array([[104, 109, 115, 118, 122],
       [132, 127, 132, 113, 115]]) Answer: 132

array([[136, 132, 130,  98],
       [116, 137, 146, 142]]) Answer: 137

array([[147, 155, 138, 108, 126],
       [139, 120, 126, 123, 108]]) Answer: 126

array([[148, 141, 113, 123, 150, 150, 118],
       [113, 116, 124, 138, 117, 117, 108]]) Answer: 117

array([[137, 132, 130, 110, 155, 127, 125],
       [133, 111, 123, 143, 122, 145, 127]]) Answer: 122

array([[140, 124, 133, 129, 143, 111, 144],
       [131, 129, 141, 107, 126, 128, 135]]) Answer: 126
---
Input:
array([[103, 140, 129, 130, 131],
       [124, 148, 144, 121, 144]])
Output: 103, 144

Input:
array([[136, 121, 114, 136, 106, 120, 131],
       [127, 134, 129, 123, 120, 125, 134]])
Output: 136, 134

Input: array([143, 134, 141, 119, 106, 129])
Output: 143, 129

Input:
array([[145, 127, 136, 100, 151, 119],
       [123, 107, 148, 141, 111, 123],
       [153, 122, 124, 123, 126, 106]])
Output: 145, 106

Input: array([153, 114, 117, 131, 109])
Output: 153, 109

Input: array([105, 112, 157, 152, 113, 101])
Output: 105, 101

Input:
array([[136, 120, 120, 141, 102, 142, 124],
       [137, 121, 119, 140, 103, 142, 126]])
Output: 136, 126
---
140  156  134  139  136  136
145  150  136  146  147  152
144  158  156  135  136  134
-> 135

125  135  142  143  116  152  130
131  128  117  156  125  149  107
132  127  127  130  119  132  131
-> 119

132  125  143  128  139  113  142
131  126  104  154  119  149  116
122  127  134  129  133  108  126
-> 133

119  102  132  118  118  141  145
128  131  120  124  130  131  130
143  126  140  121  143  132  111
-> 143

125  131  144  131  137  124
122  130  120  140  127  119
115  120  116  123  152  143
-> 123

127  123  134  140  129  119  116
133  107  120  126  128  149  131
128  119  145  141  133  115  131
-> 133

122  125  137  146  141  126  128
125  140  128  129  106  123  134
136  136  133  115  111  128  123
-> 111

151  130  142  103  137  126
123  127  121  117  127  138
110  118  142  139  147  112
-> 139

103  130  129  144   99
123  120  138  126  121
130  127  127  127  127
-> 127

123  132  130  123
132  129  135  136
125  153  128  129
-> 153
---
Input: 125	123	116	127	131	149	100
Output: 123
Input: 106	137	145	109	111	155
Output: 137
Input: 140	123	133	110	150
Output: 123
Input: 149	145	102	123	138
Output: 145
Input: 100	127	119	111	112
Output: 127
Input: 150	119	131	139
Output: 119
Input: 133	144	141	134	153
Output: 144
Input: 136	146	123	115	119	141	100
Output: 146
---
[[129 114 141 131 126 142 107 131 127 146 127 129 125 123 121]
 [130 121 141 134 128 142 121 128 121 139 135 129 140 136 118]
 [133 123 133 127 127 125 122 124 126 134 137 126 133 130 129]
 [138 118 130 129 121 143 111 131 132 136 136 121 134 130 130]
 [130 130 140 123 122 131 117 131 131 131 135 132 141 131 126]
 [132 124 129 126 128 137 124 130 125 133 136 126 137 138 124]
 [134 124 134 126 132 131 114 128 129 132 129 128 139 130 130]
 [135 127 130 129 128 138 121 129 133 132 133 122 134 134 125]
 [136 125 133 125 126 131 124 127 132 136 131 128 136 131 127]
 [128 122 135 127 116 148 109 114 117 150 135 126 133 126 121]] | 118

[[137 139 143 133 122 120 131 125 116 119 120 123 118 120 127 132]
 [119 130 133 132 118 132 130 124 128 123 136 104 143 126 135 119]
 [129 128 116 131 118 134 122 122 127 127 127 143 134 116 127 127]
 [128 135 114 114 135 126 148 139 141 123 134 117 141 119 125 130]
 [127 127 145 133 137 135 120 117 122 134 120 125 131 127 132 122]
 [132 142 130 140 127 123 110 133 131 142 133 130 115 117 127 130]
 [130 129 119 137 130 128 130 130 110 123 129 141 117 125 127 119]
 [118 131 120 113 141 131 118 142 132 143 134 137 118 107 126 136]
 [128 136 135 136 116 120 123 121 130 118 124 134 117 129 138 129]
 [151 119 135 138 138 137 126 129 103 132 106 119 146 110 125 122]
 [129 133 117 131 124 126 129 132 124 137 134 124 122 125 137 127]] | 119

[[126 128 118 131 137 135]
 [129 127 111 131 142 145]
 [126 128 115 131 139 138]
 [126 128 121 130 134 132]
 [143 112 150 122 115 118]
 [126 128 122 130 134 131]
 [126 128 121 130 134 132]
 [139 117 146 124 115 119]
 [126 128 117 131 137 135]
 [142 113 149 123 115 118]
 [126 128 121 130 135 133]
 [126 128 115 131 139 138]] | 145

[[120 133 125 130 121 116]
 [129 130 121 131 116 117]
 [120 143 127 130 131 135]
 [121 127 129 139 124 114]
 [125 127 120 135 119 105]
 [138 121 135 124 115 115]
 [113 126 129 137 132 116]
 [140 121 128 133 121 131]
 [119 132 138 128 123 111]] | 117

[[128 130 123 128 123 126]
 [125 130 139 138 137 125]
 [128 127 129 130 131 128]
 [129 125 122 129 129 134]
 [122 118 125 135 125 124]
 [122 134 122 124 116 106]
 [117 127 133 143 125 103]
 [129 130 130 132 129 130]
 [128 124 126 119 123 126]] | 125

[[112 112 112 128 112 141 125 113 111 114 111 133 137 130]
 [147 143 147 125 149 113 125 148 147 146 148 121 118 121]
 [151 145 150 107 145 112 108 149 148 153 147 107 107 104]
 [128 130 126 143 131 123 145 127 132 124 132 139 137 144]
 [145 145 145 111 143 106 113 144 143 145 145 111 109 110]] | 121

[[129 130 121 123 122 122 122 122 130 121 128 122]
 [145 126 123 125 134 128 133 124 135 131 145 134]
 [130 122 122 125 132 130 132 124 127 132 130 133]
 [108 134 134 131 117 125 118 132 122 120 108 116]
 [148 122 121 123 137 129 136 122 134 134 148 139]
 [153 125 115 119 134 125 132 118 138 129 152 134]] | 134

[[121 125 147 119 139 112 141 135]
 [133 139 117 143 120 138 112 124]
 [119 126 145 120 138 111 140 134]
 [138 127 117 137 118 141 115 120]
 [135 139 113 145 121 144 113 124]
 [119 124 148 116 138 112 143 134]
 [116 127 146 118 139 112 140 133]
 [122 123 149 119 139 111 143 133]] | 124

[[119 146 119 145 122 146 147 122 119 119 122 122 122 146 122]
 [109 140 109 139 112 139 140 111 109 109 112 111 112 140 111]
 [125 104 125 105 122 105 103 121 125 125 121 121 121 103 121]
 [121 149 121 148 125 148 150 125 121 121 125 125 125 149 125]
 [136 108 136 108 132 108 107 132 136 136 132 132 132 108 132]
 [110 140 110 140 113 140 140 112 110 110 113 112 113 140 113]
 [144 115 144 116 142 116 115 142 144 144 142 142 142 115 142]
 [116 101 117 102 114 103 100 113 116 117 114 114 114 101 114]] | 111
---
[106 124 135 134 131 111 139] ==> 139, 135

[111 111 126 109 133 107 152] ==> 152, 133

[142 129 117 104 139 108] ==> 142, 139

[[119 117 119 128 124 110 116]
 [124 124 123 107 140 126 134]
 [129 106 120 138 134 113 133]] ==> 140, 138

[106 154 143 117 117 144] ==> 154, 144

[130 121 127 120 104 126] ==> 130, 127
---
[132 132 146 141 101]: 146
[111 107 110 108 112]: 110
[141 124 104 140 123]: 104
[109 120 103 104 103]: 103
[145 107 131 149 148]: 131
[130 109 116 132 157]: 116
[131 112 151 134 135]: 151
[125 102 114 146 153]: 114
---
[[129 135 130 123 109 116 124]
 [127 121 124 135 151 140 132]]
135

[[123 128 127 139]
 [117 127 125 150]
 [137 129 130 108]]
127

[[137 122 116 131 131]
 [155 114 111 153 144]]
122

[[127 139 128 131 132 128 130]
 [127 137 155 128 135 155 137]
 [128 129 129 128 131 130 130]]
137

[[118 107 136 137]
 [135 128 124 106]
 [145 130 124 147]]
128

[[144 108 117 132]
 [138 124 150 103]]
108

[[128 107 141 122 125 145 138]
 [129 106 143 122 126 147 139]
 [128 110 139 123 126 142 136]]
106

[[127 137 121 128]
 [122 126 145 101]]
137

[[122 123 129 131 125 123]
 [153 152 119 114 134 150]
 [129 129 128 128 128 129]]
152
---
[[111 141 125 103]
 [145 117 128 150]
 [119 144 126 128]] -> 117

[[134 113 130 137 122]
 [117 157 136 108 140]] -> 157

[[119 104 138 102 142 127]
 [127 125 137 129 125 129]] -> 125

[[139 108 102 153 123]
 [112 121 116 123 103]
 [145 141 156 113 102]] -> 121

[[119 126 117 149 122 125 128]
 [114 132 120 143 122 131 124]
 [138 125 126 115 134 128 129]] -> 132

[[134 139 147 153]
 [132 132 131 138]] -> 132

[[106 129 133 131 123 110 119]
 [143 128 117 134 126 129 137]
 [135 128 124 129 128 130 132]] -> 128
